These are the activations of a small network on made-up records, seen along a few directions, one row for each record.
Here are examples, each followed by its value of one field, POV.
Records without POV are marked absent.
The largest differences between rows may come from other fields.
In the rows, zero is written as 500.
Strong random noise was added to every row along 2 fixed directions; ignore it. To show where, here is one row again and again, with new noise each time:
[536 553 449 430 473 518 534 458 493 539 600 474 519 444 507 472 316 522
 434 643 594 505]
[554 542 477 503 512 475 526 542 489 517 544 500 511 509 452 504 408 538
 435 516 537 497]
[543 563 497 514 530 512 533 514 509 560 542 484 511 505 484 477 369 559
 448 576 587 512]
[558 486 331 290 347 426 517 459 421 395 683 501 532 375 453 539 349 417
 381 571 467 456]

[501 453 436 403 460 450 461 455 468 447 516 463 526 450 561 491 508 509
 483 461 493 524] | bepup
[445 596 694 789 655 585 567 632 530 631 384 573 445 674 389 468 562 548
 519 452 499 485] | latar
[426 550 486 474 397 673 631 389 471 562 616 544 428 427 372 450 286 349
 472 806 569 420] | zas
[488 492 594 589 625 470 414 524 575 559 356 426 528 566 655 458 641 652
 598 379 534 581] | nesuv
[496 531 481 475 506 457 432 450 476 520 504 448 550 475 678 471 498 555
 475 455 525 563] | latar
[534 338 362 359 366 296 417 567 405 226 499 543 524 471 425 636 745 393
 469 177 235 453] | zagi
[535 571 537 558 561 529 539 569 506 578 512 501 495 547 448 487 379 572
 458 525 588 496] | pefan
[448 500 431 414 353 583 599 441 423 457 625 562 448 418 345 508 373 317
 453 649 465 389] | zas
[500 658 570 569 557 683 612 437 535 713 561 487 470 497 489 391 179 574
 430 807 766 534] | fas
[457 587 696 802 651 682 622 593 571 659 357 584 394 670 320 476 491 526
 553 576 580 477] | zagi
[305 478 696 613 597 703 491 415 655 621 426 475 461 549 572 391 616 435
 807 730 491 462] | tis
[551 631 692 859 764 542 558 702 562 688 327 541 450 741 378 470 498 699
 476 393 622 542] | fas
[658 463 294 346 386 256 445 592 353 297 587 541 540 455 434 640 504 499
 283 196 387 496] | fas
[633 540 443 488 545 414 474 566 497 512 488 472 530 504 551 551 414 639
 377 403 616 579] | nuler
[446 647 731 847 708 642 597 610 565 734 362 549 440 683 431 430 481 612
 524 542 613 520] | latar
[572 516 432 402 526 413 433 451 512 527 535 400 581 448 688 462 417 642
 470 500 616 596] | pefan
[484 583 695 852 648 610 624 681 511 612 338 620 390 715 228 508 572 521
 512 399 489 441] | zas
[401 488 750 828 672 614 526 628 619 567 307 599 415 715 335 497 782 459
 719 437 346 428] | tis
[505 574 601 694 574 562 615 581 549 639 360 518 446 566 431 441 430 620
 439 551 631 514] | absent
[468 560 683 699 689 624 505 484 627 686 324 446 484 612 606 411 520 667
 601 564 689 600] | zagi
[457 464 572 620 556 490 498 604 524 485 410 530 480 589 419 515 661 478
 579 386 394 463] | nesuv
[569 505 432 406 468 441 504 528 478 483 565 481 542 455 492 510 394 556
 399 496 570 532] | nuler
[523 485 492 494 521 468 448 501 515 478 438 477 509 495 586 528 570 554
 521 404 485 532] | nesuv
[384 422 577 557 450 581 533 489 544 430 501 597 439 527 344 529 703 277
 673 579 272 372] | tis
[583 491 278 125 347 450 457 288 478 472 707 367 602 250 734 460 197 550
 364 736 700 603] | nuler
[565 547 555 576 612 445 446 601 534 587 433 421 556 576 579 477 499 665
 491 387 589 564] | pefan
[574 419 402 482 454 323 461 611 407 320 458 551 499 522 411 617 664 479
 420 164 334 478] | bepup
[573 428 423 468 470 328 453 586 434 363 453 525 515 512 470 580 643 524
 430 217 391 516] | bepup

Here are new rows. What is POV for each?
[345 420 589 502 531 595 438 385 599 515 463 457 508 494 606 421 663 408
 760 624 405 471] | tis
[511 510 505 585 435 565 638 565 469 464 505 629 407 530 226 580 481 367
 431 542 437 414] | zagi
[456 535 598 671 563 582 560 568 504 563 423 540 440 594 378 488 540 480
 541 474 494 447] | zas
[562 483 309 291 342 392 497 525 379 373 683 508 523 393 435 562 358 416
 352 474 458 443] | fas
[507 487 428 437 399 515 532 438 451 456 548 517 474 425 466 519 454 419
 449 543 495 475] | zas
[481 499 424 413 336 611 641 413 463 460 618 572 426 388 314 534 331 309
 415 743 513 417] | zagi
[478 508 636 667 690 430 380 590 547 552 316 450 549 647 666 468 727 677
 584 236 467 596] | latar
[345 487 668 564 590 685 464 361 649 638 434 431 504 517 653 370 571 488
 760 736 547 512] | tis
[494 585 588 580 655 554 471 480 585 687 458 388 550 548 667 387 392 687
 560 601 701 591] | pefan
[411 528 550 478 523 623 493 390 564 611 507 427 514 447 641 400 411 522
 596 698 618 524] | nesuv
